Look-ups in named tables: a row name and a column name give one cell, copied from the table.

vamag:
        vonif   gufa    rel  nifig  tasikob    sov
befi    -1223   6930  -4061  -1736    -2790  -1854
mel     -1310   4000  -3158  -1719    -2121  -2131
gubopu  -1218   3974  -3329  -1625    -2149  -1996
norebi  -1590  -1468  -1817  -1627    -1629  -1720
tiku    -1499   1367  -2692  -1640    -2261  -1466
mirem    -116   3083  -4658   -655    -1567  -1502
zev     -1779   2293  -2857  -1807    -3018   -926
zan     -1778  -5041   -663  -1657     -927  -1979
zivoka  -1699   -975  -1830  -1724    -1834  -1666
sib      -282   7980  -5877   -900    -3003   -906

mirem, nifig -> -655
zivoka, rel -> -1830
zev, gufa -> 2293
gubopu, tasikob -> -2149
mel, nifig -> -1719
mirem, gufa -> 3083
zev, rel -> -2857
tiku, sov -> -1466

tet:
,fedud,nupes,gapeb,volibed,gur,pitezu
zato,56699,44598,37119,27897,26689,65780
mot,23785,40154,52500,37700,48807,48214
zogi,35709,56250,43542,51648,45103,35801
sudoz,44332,54660,37139,43594,37980,40694
lon,48719,51910,32460,32354,32395,39755
sof,51753,49638,41527,56569,39094,45878
kes,56577,38364,52859,28004,28270,70091
rugur,46775,53956,37722,10406,38145,66600
let,62221,39884,52163,34686,32963,70495
kis,57258,45078,35623,27951,24496,64370
der,56752,45102,37383,28043,27072,63196
dile,48180,40740,55872,29792,36175,75365
nanos,56933,34132,45189,45207,43977,63916
vadek,47319,38678,54289,26728,33922,71105

vadek, nupes => 38678
zato, gapeb => 37119
nanos, gapeb => 45189
kes, gur => 28270
der, nupes => 45102
dile, pitezu => 75365
kis, pitezu => 64370
der, volibed => 28043
dile, gur => 36175
zogi, gapeb => 43542
dile, nupes => 40740
sof, nupes => 49638
der, gapeb => 37383
sof, volibed => 56569
zogi, fedud => 35709
mot, nupes => 40154

tar:
         nitofem   kem  tikesug   nug  toko  gavol  zazetub  tudomup  sefo
tesusin      0.3   0.3     -0.1  -0.2   0.7   -0.7      0.0     -0.2   0.2
napez        0.2   0.2     -0.1   0.1   0.5    0.1     -0.3     -0.1   0.7
sugukoz     -0.7  -0.7     -0.1  -0.4  -0.1   -0.4      0.1     -0.2  -0.5

gavol of tesusin is -0.7
sefo of napez is 0.7
kem of sugukoz is -0.7
kem of napez is 0.2
tudomup of sugukoz is -0.2
gavol of sugukoz is -0.4
sefo of sugukoz is -0.5
gavol of napez is 0.1
toko of tesusin is 0.7
nitofem of tesusin is 0.3
tudomup of tesusin is -0.2
tikesug of sugukoz is -0.1
tikesug of tesusin is -0.1
nug of sugukoz is -0.4
toko of sugukoz is -0.1
nitofem of sugukoz is -0.7
kem of tesusin is 0.3

Table pes
|  | dimode | zomak | vedof | rigevi | pizif | zavitu | maf | tanova | gana |
|---|---|---|---|---|---|---|---|---|---|
| tafurun | 57295 | 66703 | 26996 | 39718 | 53407 | 35588 | 50351 | 55749 | 57629 |
| napoko | 63121 | 53245 | 26081 | 38348 | 53110 | 44220 | 54466 | 61525 | 56663 |
| tubin | 18538 | 26541 | 32719 | 48626 | 56019 | 41584 | 58205 | 25038 | 41114 |
| bozusut | 41074 | 37797 | 41337 | 43066 | 52535 | 53173 | 52987 | 42344 | 44477 |
| livin | 52042 | 53076 | 57032 | 54073 | 46428 | 47890 | 49661 | 50169 | 51930 |
| kativ | 53281 | 53030 | 38853 | 43913 | 50855 | 45544 | 45522 | 52827 | 54048 |
| kugufo | 72083 | 67864 | 49361 | 45066 | 53494 | 56479 | 46291 | 72181 | 49454 |
| dok | 73337 | 71284 | 30673 | 43367 | 46489 | 37237 | 44897 | 70458 | 70252 |
| vig | 87803 | 92256 | 43789 | 47492 | 46979 | 40173 | 35873 | 84601 | 70428 |
| ger | 89090 | 80850 | 53556 | 49636 | 43718 | 46515 | 37367 | 81042 | 70771 |

vedof of ger is 53556
maf of vig is 35873
zomak of kativ is 53030
rigevi of livin is 54073
gana of tafurun is 57629
maf of kugufo is 46291
zomak of vig is 92256
rigevi of kugufo is 45066
zavitu of tubin is 41584
pizif of vig is 46979
gana of vig is 70428
tanova of napoko is 61525

zifov:
         pimazo   fik  rolo  podefil  vasugiz  zet  zuval  tokefam  nabom  pami
buf         437   303   387       20      421  788    701      -11    666  -299
beboton    -600   448    69      727     -144  -10    -81      862    196   295
karato      614  -511    32       17      300  785    -29      578   -169  -653
mosazep     328   729   240     -179      721   57    780      393   -390  -499

mosazep, pimazo => 328
karato, vasugiz => 300
beboton, zuval => -81
mosazep, podefil => -179
karato, rolo => 32
buf, fik => 303
karato, fik => -511
karato, podefil => 17
beboton, pami => 295
mosazep, nabom => -390
mosazep, vasugiz => 721

Table fup
	vetevu	buv	mig	riru	ravor	sovu	lil	bizup	seni	met
navore	253	366	448	398	582	375	532	300	547	175
vos	549	135	239	366	347	276	223	209	242	454
risedoz	414	205	306	398	393	293	304	229	224	451
dapug	344	520	424	225	134	417	305	546	476	340
safavu	292	733	473	159	4	494	343	796	534	294
detun	374	155	308	394	426	291	300	155	172	466
lefe	249	398	377	329	209	357	293	389	148	527
med	391	238	314	342	333	307	280	228	260	465
vadubit	290	523	358	354	266	410	369	519	297	367
nedizes	596	288	229	401	456	328	353	346	547	216
buze	290	361	358	379	333	351	341	343	194	456

What is the ravor of navore in fup?
582
What is the vetevu of vos in fup?
549
What is the bizup of navore in fup?
300
What is the lil of vadubit in fup?
369
What is the met of risedoz in fup?
451
What is the riru of med in fup?
342
What is the bizup of risedoz in fup?
229
What is the vetevu of navore in fup?
253
What is the mig of safavu in fup?
473
What is the lil of vos in fup?
223
What is the met of med in fup?
465
What is the mig of nedizes in fup?
229
What is the vetevu of lefe in fup?
249
What is the riru of safavu in fup?
159
What is the sovu of vadubit in fup?
410
What is the vetevu of vadubit in fup?
290
What is the mig of buze in fup?
358
What is the riru of nedizes in fup?
401

Table duriko
         kiv  muna  ruk  pil  bigil  teto  goz  gigul
mumut    177   126  177  182     40   135  240    159
sokep    200    74  149  154    201    59  238    154
mituvus   59    44  184  240    124    99  138    215

mituvus, bigil: 124
mituvus, ruk: 184
sokep, muna: 74
sokep, bigil: 201
mituvus, gigul: 215
sokep, ruk: 149
mumut, gigul: 159
sokep, pil: 154
mituvus, kiv: 59
mumut, goz: 240
mituvus, teto: 99
mumut, pil: 182
mumut, kiv: 177
sokep, gigul: 154
mumut, ruk: 177
mituvus, muna: 44
mumut, bigil: 40
Which row has the largest goz? mumut

puvon:
|  | rilepu | kibufi | pelimaz | livila | fev | ded | nevif |
|---|---|---|---|---|---|---|---|
| lub | 214 | 210 | 55 | 143 | 138 | 179 | 129 |
| gezevo | 199 | 190 | 60 | 140 | 138 | 184 | 120 |
| deva | 226 | 217 | 46 | 158 | 151 | 166 | 138 |
| zuz | 194 | 196 | 5 | 130 | 106 | 194 | 117 |
| pafipiv | 205 | 202 | 38 | 140 | 122 | 186 | 133 |
| rulonag | 234 | 225 | 45 | 156 | 147 | 164 | 136 |
| matosa | 218 | 219 | 69 | 147 | 152 | 172 | 139 |
| rilo | 209 | 199 | 18 | 144 | 142 | 171 | 113 |
| sur | 244 | 232 | 46 | 171 | 158 | 158 | 142 |
| bimanug | 233 | 222 | 31 | 170 | 143 | 181 | 130 |
| sem | 201 | 205 | 37 | 130 | 127 | 181 | 125 |

pelimaz of sur is 46
fev of zuz is 106
kibufi of deva is 217
pelimaz of zuz is 5
kibufi of gezevo is 190
rilepu of bimanug is 233
nevif of bimanug is 130
fev of sem is 127

Table bez
,nop,goda,mavabuz,voza,duvis,sizud,sarek,sutozif,kud,guverul
tefaro,58.069,94.572,25.253,33.793,54.960,32.312,71.935,51.317,21.686,36.724
senosoz,29.680,25.181,53.742,80.591,71.757,20.874,27.586,75.264,47.739,74.928
zis,42.996,47.743,22.117,24.226,63.958,81.585,45.192,55.646,73.505,47.334
ked,81.079,25.497,35.237,92.642,36.336,38.539,37.405,20.713,58.472,75.802
zalira,91.737,29.768,28.045,78.791,75.768,65.709,93.439,79.716,69.776,73.497
ferake,43.370,22.874,24.436,24.325,82.051,44.157,59.169,45.315,41.090,79.160
bibik,50.912,89.539,95.336,53.741,80.713,27.238,27.582,19.703,92.013,44.594
kisu,89.053,50.329,40.262,42.244,79.705,34.519,46.247,58.050,66.801,87.303
lag,37.677,96.246,69.800,33.745,97.959,59.334,55.631,36.851,82.525,41.105
mesun,72.876,77.383,20.764,92.933,34.603,76.912,33.028,76.915,91.280,89.860
bezo,95.623,56.990,74.934,92.748,37.463,80.399,54.333,78.823,71.802,97.724
ladevi,51.870,82.308,18.061,38.601,36.200,22.380,33.560,93.991,71.003,46.415
feg,27.383,76.841,35.193,33.503,67.715,74.576,43.242,19.139,23.262,17.957

bezo, kud -> 71.802
zis, sizud -> 81.585
tefaro, goda -> 94.572
feg, mavabuz -> 35.193
mesun, duvis -> 34.603
mesun, kud -> 91.280
ferake, guverul -> 79.160
lag, kud -> 82.525
lag, sarek -> 55.631
zalira, sarek -> 93.439
bezo, mavabuz -> 74.934
bibik, sizud -> 27.238
bezo, sizud -> 80.399
ked, mavabuz -> 35.237
bibik, nop -> 50.912
feg, sizud -> 74.576
ferake, duvis -> 82.051
bezo, nop -> 95.623
Row with the largest voza: mesun

